These are the activations of a small neural network, seen along a few directions. Each row is one input.
Each table varies a few parts of the input and shows all the possible inputs, shuffled.
A made-up example of a description, with smaller parts first: one of 8 places around a ring, together with either a single point or one of 9 places along a line or (one of 3 separate values, together with one of 4 places along a line).
Shared parts are said once, and a part with two or three values counts as separate values.
In the rows, zero is written as 128.

Other details of the inputs vary at random and push rows far along two fixed directions, the same in every table; ignore that.

A family of inputs:
r1: [114 147 149 140 141 137 132 172 103 100 134 143 127]
r2: [110 155 128 145 143 130 121 157  98  98 140 140 116]
r3: [157 101 133 101 127 145 121  83 160 137 135 140 131]
r4: [107 158 126 147 149 135 120 154 110  98 148 142 122]
r5: [169 109 131 120 109 130 127  81 130 166 124 135 127]
r6: [112 164 125 152 143 133 123 156 106 108 146 146 123]
r7: [107 145 143 149 134 140 134 160 102  96 139 141 125]
r8: [111 151 138 142 138 133 126 160  94  94 136 134 115]
r9: [167 114 126 119 113 133 125  83 144 164 128 137 127]
r10: [147 104 131  96 121 128 104  81 158 126 101 130 141]
r11: [103 146 141 149 144 151 129 165 128 100 148 150 136]
r12: [ 75  86  89 111 131  35 198 196 177 186 136  21 114]
r13: [ 85 149 133 156 134 145 112 151 136  85 126 140 148]
r14: [161 104 129  91 130 130 116  83 140 135 125 131 117]
r15: [110 143 150 149 136 143 137 167 106 101 136 145 130]
r16: [116 155 135 147 135 129 127 159  88  98 134 135 115]
r17: [158 107 126  93 136 135 115  81 152 135 133 134 122]
r18: [105 151 140 139 154 143 125 167 124  99 147 151 134]
r19: [101 165 118 163 125 152 116 156 113 114 120 139 146]
r20: [ 92 146 141 156 126 137 119 153 115  85 114 135 142]
r21: [174 108 133 111 109 129 129  80 123 151 117 133 119]
r22: [160 114 122 116 105 147 112  79 134 155 100 132 147]
r23: [ 75  87  76 134 121  36 200 185 176 204 141  21 118]
r24: [160  96 138 101 122 142 123  81 147 138 131 138 131]
r25: [100 150 130 151 142 147 124 154 119  95 150 142 123]
r26: [173 117 128 108 116 121 121  86 128 162 119 137 120]
r27: [122 164 138 158 124 126 130 162  81 120 130 142 117]
r28: [173 113 126 101 121 124 119  82 130 150 121 136 118]
r29: [143  97 135 109 114 138 109  76 158 127 106 131 148]
r30: [165 100 140  89 133 133 122  95 149 141 123 141 129]
r31: [166 110 124 113 118 136 123  79 146 151 130 136 125]
r32: [106 151 136 138 146 136 123 162 109  94 143 145 123]
r33: [103 171 117 152 134 145 112 158 110 113 119 139 144]
r34: [ 77 101  73 128 130  30 195 190 184 213 142  26 117]
r35: [119 160 139 166 120 132 135 158  84 121 132 143 121]
r36: [176 112 132 103 113 122 125  86 120 150 116 131 116]
r37: [167 121 125 104 105 136 112  87 123 153  89 128 138]
r38: [164 101 131 109 119 136 121  76 136 141 129 133 124]
r39: [163  99 136 102 118 134 127  82 133 136 122 128 118]
r40: [102 154 133 139 152 141 123 160 121  95 151 147 128]
r41: [144 106 129  97 127 133 103  78 169 125 109 133 146]
r42: [105 168 119 151 128 140 113 160  99 113 111 137 139]
r43: [161  93 144 102 125 143 127  89 151 143 128 140 136]
r44: [107 163 126 161 116 144 124 158  92 115 108 134 141]
r45: [112 150 136 155 131 135 132 155  91  99 137 137 118]
r46: [ 65  79  81 124 130  44 196 184 185 188 145  19 116]
r47: [150 104 138 100 114 127 110  85 148 125  96 125 140]
r48: [105 153 127 157 139 143 124 153 114  99 149 142 124]
Description of these inputs: one of 6 places around a ring, together with either one of 2 separate values or one of 6 places along a line.
Changing only the place on the ring of 6 turns r11 into r1. The same change can be made to r9. Which row results?
> r27
Changing only the place on the ring of 6 turns r15 into r18. The same change can be made to r7. Which row results?
> r40
Change only the choice among 2 separate values in r22. List by row number the other rows that result.
> r29
Start at r42 and move only the place on the ring of 6, one step at a time. The first step leads to r33. Which rows follow, in order?
> r19, r22, r44, r37
Change only the place on the ring of 6 in r41. List by row number the other rows that result.
> r10, r13, r20, r29, r47
Change only the place on the line of 6 in r2. List by row number the other rows that result.
> r14, r26, r28, r30, r32

A family of inputs:
r49: [208 129 168  96  94 158 104  74  78 133  72 167 127]
r50: [ 76 153 165 149 143 138 132 196 106  38 127 139 129]
r51: [196 153 111 129  93 177  91  50 102 157 108 164 132]
r52: [137  65 106  85 117 145 139  84 194 157 111  90 148]
r53: [127 170 140 174 124 189 129 155  50  91 146 166 119]
r54: [ 59 149 144 160 161 128 115 172 110  43 161 137 123]
r55: [130  94  94  99 113 139 123  85 198 165 102  88 154]
r56: [157 118 176 106 144 189  70  58 104  43 133 201 138]
r57: [186  81 143  86  99  88 162 100 124 167 103  91 102]
r58: [ 82 149  99 176 121 131 169 205  87 140 139  92 120]
r59: [ 73  92 112 121 139  93 163 175 202 173 134  80 159]
r60: [179  99 172 100 135 200  89  60 153 111 124 202 163]
r61: [ 81 158 124 176 131 110 166 215 102 163 147 120 135]
r62: [130 169 158 176 135 171 128 170  64 115 149 190 134]
r63: [ 50 144 113 168 148 131 152 188 151  83 167  98 122]
r64: [152 188 129 167 109 200  95 114  61 114 118 178 133]
r65: [130 115  76 126 107  54 143 108 136 206 106  66 121]
r66: [ 98 180 113 195 126 136 145 174  82 101 175 135  86]
r67: [154  66 144  68 118  93 142  82 191 129 110  91 118]
r68: [ 74 171  94 176 128  81 134 189  82 141 127  96 122]
r69: [ 49 153 135 154 151 139 108 186 102  64 125 134 151]
r70: [ 99  91 100 126 124  65 172 170 112 177 124  55 116]
r71: [107  69 100 101 126 113 165 117 203 151 139  64 130]
r72: [132  50 128  69 135 105 133  80 175 138 120  91 140]
r73: [ 33  97 103 132 150  76 160 204 155 119 130  55 143]
r74: [103 176 140 197 141 118 149 187  92 116 191 164  95]
r75: [129 103  82 105 111 127 117  82 203 167 107  90 153]
r76: [175 105 155  97 125 217  91  44 139  89 122 181 147]
r77: [147 173 146 154 124 164  83 112  44 102 112 179 129]
r78: [ 78 150 113 175 140  72 149 183  85 112 169 104  83]
r79: [156 148 165 133 136 203  69  85 137  99 122 214 168]
r80: [196 160 105 137  94 168  95  46 105 161 106 161 133]
r81: [ 93 143 133 180 139 102 181 211 101 143 179 119 113]
r82: [ 97 196 119 195 130 126 132 193  89 145 149 156 137]
r83: [201 141 154 136 109 211 102  62  67 101 140 195 112]
r84: [ 68 184 133 163 132 126 107 195 116  68 100 135 149]
r85: [ 80 143 121 171 142  79 155 187  77 112 164  95  92]
r86: [ 82 124  92 123 118  59 145 163 185 151  88  60 147]
r87: [220 117 132  14 163 129 106  81 148 137 122 148  93]
r88: [ 90 152 139 167 142 122 139 187  47  95 146 130 115]
r89: [159 115 118 113 125 134  99  65 197 166 117 151 163]
r90: [115  62 133  76 121  82 166 135 185 140 100  63 135]
r91: [ 57 132 140 141 136 112 150 218 128  80 106  96 141]
r92: [159 150 172 112 118 187  68  89 113  68  76 188 155]
r93: [141  79 105  95 123 122 135  64 212 143 144 101 113]
r94: [162 147 112 126 115 186  71  47 156 115 101 169 158]
r95: [156 125 132 103 128 157  59  46 139 101 101 170 156]
r96: [ 44 117 117 128 127  75 167 222 160 122  98  54 144]
r97: [113 175 132 155 140 162  58 101 104  65 111 184 156]
r98: [112 127 107 126 103  59 172 181 124 186  86  54 120]
r99: [100 173 121 190 128 145 150 178  74 101 171 129  96]
r100: [164 199 144 159 106 145  94 118  58 107  85 178 129]
r101: [193 115 131 110 108 136 124  71 138 205 118 150 139]
r102: [178 171 175 146 115 151 104 109  58  71 126 194  86]
r103: [ 31 121  91 142 145  70 144 198 161 131 120  55 148]
r104: [193  94 107  35 180 110 139  97 200 202 173 132 105]
r105: [147  77 138  77 118  87 135  86 195 123 115 102 109]
r106: [133 165 166 174 138 169 134 167  62 108 162 191 128]
r107: [180 116  97 119 103  91 142  75 165 234 120 116 136]
r108: [ 98  79  89  99 116 118 153 124 203 169 111  60 151]
r109: [ 90 183 112 169 111  79 148 210  86 138  98  95 122]
r110: [ 45 137  90 162 144  79 152 209 194 160 144  81 157]
r111: [ 87 161 152 158 159 150  87 135 103  27 159 180 117]
r112: [145  75 131  99 137 103 138  80 223 156 160 127 121]
r113: [172  63 122  89 114  85 148  75 125 175 130  88 103]
r114: [140 210 122 119 190 206  92 161  81  63 180 200 102]
r115: [169 160 176 137 112 170 110 134  41  87  92 180 122]
r116: [159  79 113  90 106  91 137  86 124 193 102  88 123]
r117: [206  89 160  81  99 125 140  79 103 153  90 127 113]
r118: [183 110 113 107  94 161 126  69 119 179 106 127 129]
r119: [112  59 127  96 140  98 168 131 211 172 145  88 149]
r120: [188  79 132 108 116  95 163  78 160 202 160 116 104]
r121: [174  91  93  23 182  92 117  89 163 165 153 106  95]
r122: [172  80 158  95 138 147 118  55 195 132 155 160 134]
r123: [ 58 129 141 163 160 121 160 207 156  97 176 123 140]
r124: [180 163 182 140 116 156 111 111  52  74 122 184  96]
Changing only one part turns r62 into r58. The same change can be made to r112. Which row results?
> r93
Changing only one part turns r94 into r97. The same change can be made to r99. Which row results?
> r85
What is each input in this table made of?
> one of 4 places along a line, together with either a single point or (one of 2 separate values, together with one of 9 places along a line)
Change only the choice among 2 separate values in r79. List by row number the other rows that result.
> r101
Change only the place on the line of 4 in r76. List by row number the other rows that result.
> r72, r90, r119
Start at r102 and move only the place on the line of 9, one step at a time. The first step leads to r124. Which rows follow, in order?
> r57, r117, r115, r49, r98, r109, r100

A family of inputs:
r125: [ 97  91 100  97 141  74 154 147 183 152 130  66 125]
r126: [111 160 140 151 150 165 108 145 116  82 153 172 132]
r127: [136 139 138 148 125 138 136 138 100 132 144 145 119]
r128: [233  88 162  82 102 167 102  15 118 147 110 174 120]
r129: [110 152 151 154 143 170 114 145 115  82 150 171 136]
r130: [136 147 132 129 132 126 125 139  95 117 129 137 113]
r131: [100  96  95 103 143  78 154 146 187 161 140  69 124]
r132: [112 123 147 134 135 146 127 135 133  96 137 141 135]
r133: [122 152 120 149 125 143 117 131 120 127 125 142 139]
r134: [115 160 145 153 121 155 105 142  92  86 109 155 141]
r135: [123 133 109 127 133  95 149 151 123 155 139 100 109]
r136: [115 141 125 153 119 139 129 139 123 132 123 131 143]
r137: [104 119 117 141 112 111 145 147 138 144 113  96 140]
r138: [102 150 117 139 128 120 121 154 117 118 112 118 134]
r139: [107 148 156 140 145 156 109 147 108  63 133 161 135]
r140: [234  67 147  58 100 135 114  12 143 169  98 141 117]
r141: [140 125 116 128 126 109 146 129 126 161 143 116 113]
r142: [106 112  87 118 122  78 150 142 167 180 116  66 130]
Changing only one part turns r129 into r136. The same change can be made to r139. Which row results?
> r134
What is each input in this table made of?
> one of 3 separate values, together with one of 6 places around a ring

A family of inputs:
r143: [123  86  99 100 116  60 165 132 152 175 116  51 102]
r144: [113 178 138 161 151 130 122 173  90 101 153 159 117]
r145: [ 64 153 124 163 132 137 125 171 165  84 128 120 154]
r146: [ 78 134 140 160 121 105 158 193  89  98 119  96 125]
r147: [117  80  92  97 110  73 171 143 170 200 100  43 135]
r148: [174 107 142 100 106 156 116  78 122 142  90 140 148]
r149: [178 112 152 103 109 146 106  73  98 110 104 149 116]
r150: [ 87 169 114 156 148  92 143 198 107 126 148 115 113]
r151: [169  99 137  69 129 164  99  63 188 115 103 146 147]
r152: [102 153 152 160 124 139 127 170  69  76 119 138 122]
r153: [111 169 143 163 150 134 129 176  94 101 158 163 120]
r154: [182 138 140 104 124 137  99  77 111 134 115 165 121]
r155: [129  81 110 106 126 109 171 134 177 187 145  85 128]
r156: [136  95 103  98 127  75 156 120 148 166 136  74  99]
r157: [ 83 158 125 181 112 131 132 174 102 115 113 120 147]
r158: [136  94 104  95 121  74 155 115 146 166 124  71 101]
r159: [197  74 164  89 116 160 125  49 136 134 141 159 114]
r160: [ 85 138 122 157 147 102 162 195 108 109 167 106 103]
r161: [122  80 110 133 111 107 168 118 182 189 144  90 134]
r162: [ 81 147 132 162 148 105 161 207 119 129 164 120 119]
r163: [189 149 151 111 115 192  77  70  84 104  97 192 138]
r164: [ 68 151 141 142 169 139 100 172 130  64 145 155 148]
r165: [ 99 181 117 161 152 142 129 185  95 107 153 141 121]
r166: [ 95 184 117 159 137 140 118 184  83 104 125 136 125]
r167: [201 159 155 132 105 206  55  33  85 100 101 217 137]
r168: [108 172 144 159 129 130 117 173  77  95 119 152 128]
r169: [121  94  87 107 133  82 174 147 177 196 143  66 121]
r170: [112  76 100 124  93  74 172 125 176 198  95  48 148]
r171: [191 123 121 108 103 152  93  35 134 155 107 156 133]
r172: [ 81 172  97 154 149 110 143 200 110 129 147 105 119]
r173: [116  85  83 118  96  65 164 123 178 207 101  45 136]
r174: [175 122 129 129 115 158 110  64 138 145 135 164 134]
r175: [130 110  84 122 116  87 145 108 167 190 128  82 125]
r176: [119 166 142 156 148 144 122 156  76  77 159 156 103]
r177: [105 176 134 158 137 120 119 177  84 105 125 144 119]
r178: [120  63 123  74 127  86 154 111 210 129 116  69 121]
r179: [200  88 163  93 119 157 118  55 145 152 135 172 128]
r180: [190 106 142 117 109 173 109  43 146 153 133 171 136]
r181: [188 123 175 111 109 166  95  69  95 113  93 184 144]
r182: [200 100 141  86 123 172 115  53 145 156 131 163 129]
r183: [ 60 158 128 166 154 160  91 153 134  66 142 154 162]
r184: [100 181 120 184 136 148 119 158  99 104 151 155 129]
r185: [111 171 159 164 128 145 112 171  69  85 115 165 137]
r186: [183  86 151  93 122 144 131  67 134 137 144 144 110]
r187: [ 40 145 106 141 172 126 123 199 150  89 146 109 151]
r188: [159 111 168  91 149 192  65  51 124  47 128 198 138]
r189: [100 185 113 154 142 139 120 177  86 108 133 138 123]
r190: [113  64 108  71 129  58 163 128 238 171 111  55 134]
What is each input in this table made of?
> one of 4 places along a line, together with either one of 2 separate values or one of 10 places along a line
Changing only the place on the line of 4 turns r176 into r165. The same change can be made to r152. Which row results?
> r147
Change only the choice among 2 separate values in r145. List by row number the other rows that result.
> r183
Which other rows agree with r185 in the place on the line of 4? List them by row number.
> r144, r150, r153, r154, r162, r164, r168, r177, r179, r181, r190
Change only the place on the line of 10 in r157. List by row number the other rows that result.
> r161, r167, r170, r171, r173, r174, r175, r180, r184
